A small network was shown many inputs. Here are its activations along a few directions, one row for each input.
Each table varies a few parts of the input and shows all the possible inputs, shuffled.
A made-up example of a description, with smaller parts first: one of 3 separate values, together with either a single point or one of 11 places around a ring or (one of 4 places along a line, together with one of 8 places around a ring).
Shared parts are said once, and a part with two or three values counts as separate values.
In the rows, 128 means zero.

Other details of the inputs shift rows strongly along three fixed directions, in all tables alike. That doesn't count.

Table:
R1: [180 141 165 127 193 131 119  91  99 130 147 147 150  95]
R2: [127  95 119 125  88 180 161 146  95 138 132  80 136 152]
R3: [169 116  75 141 105 150 153 130 127 129 173  60 154 164]
R4: [140 152 168 105 187 151 129  90  87 131 128 175 163  93]
R5: [153 104 113 143 121  88  90 174 207 117 108 117  63 128]
R6: [ 41 134  70  83 101 184 167 137  83 199  95 135 150 164]
R7: [120 138  99 127 105 160 135 162  88 132 171 102 153 165]
R8: [147 159 149 170 183 106 132  75  98 152 128 130 115  93]
R9: [ 38 125 128  95 113  77 143 113 163 125  90 201 139 128]
R10: [147 137  67 140 112 142 141 153  91 152 137  83  89 159]
R11: [ 48 126 125 111 122  92 141  96 155 124  83 241 120 127]
R12: [180 125 200 168 151 143 133 107 124 115 140  79 116  82]
R13: [ 59 106 128  92  78 204 173 129  69 156  83 140 178 155]
R14: [167 101 119 139  99 102 103 145 211  66 148 119 108 126]
R15: [151 108 128 147 108  81  98 163 194  78 170 146 111 152]
R16: [155  96 119 101 130 108 106 159 172  80 141 182 110 124]
R17: [ 60 160 176 126 190 133 144  50 102 190  88 180 165  82]
R18: [134  76 155 138  96 106 144 134 196  91 128 147 112 132]
R19: [157 137  66 144 109 142 133 166  93 147 126  77  86 162]
R20: [ 69 108 114  91  83 127 142 108 181 100 108 201 168 149]
R21: [138 101 127 120  92 112  97 133 195  76 123 144 122 130]
R22: [102 131  92  99  89 190 140 133  89 134 111 107 177 156]
R23: [ 56 120 148  96  94 118  98 136 145 103 109 224 158 144]
R24: [185 111  76 107 128 169 120 188  85 121 152  87 125 155]
R25: [145 116  90  91 131 172 130 158  76 130 144 125 143 146]
R26: [110 182 164 140 168 132 134  75  85 155  98 161 120  86]
R27: [161 174 175 149 163 100  97 118 110 138 105  77 106  84]
R28: [108 149  84 114 107 128 159 149  98 157 136  75 124 150]
R29: [158 123 201 161 154 137 150  78 117 139 131 109 148  92]
R30: [164 161 164 161 187 122 112 110 135 155 132  83  91  80]
R31: [142 103 110 148 121  37 119 145 201 105 142 119  91 129]
R32: [169 159 183 160 159 132  72 136 100 110 143 102 134 104]
R33: [115 123 128 118 105  66 104 147 180 110 108 138  91 125]
R34: [127 157 167 153 197 124 125  87 125 161 124 110 115  85]
R35: [159 124  85 150 110 135 137 158 105 135 194  76 147 181]
Each input here is: one of 5 places along a line, together with either one of 3 separate values or one of 4 places along a line.
Changing only the place on the line of 5 turns R20 into R21. The same change can be made to R4. Which row results?
Answer: R25
Change only the place on the line of 5 in R28. List by row number the other rows that result.
Answer: R9, R27, R31, R33
Change only the choice among 3 separate values in R26. List by row number the other rows that result.
Answer: R28, R30
List by row number the other rows that have the place on the line of 5 in common with R19.
Answer: R5, R13, R22, R24, R27, R32
Change only the choice among 3 separate values in R33. List by row number the other rows that result.
Answer: R6, R10
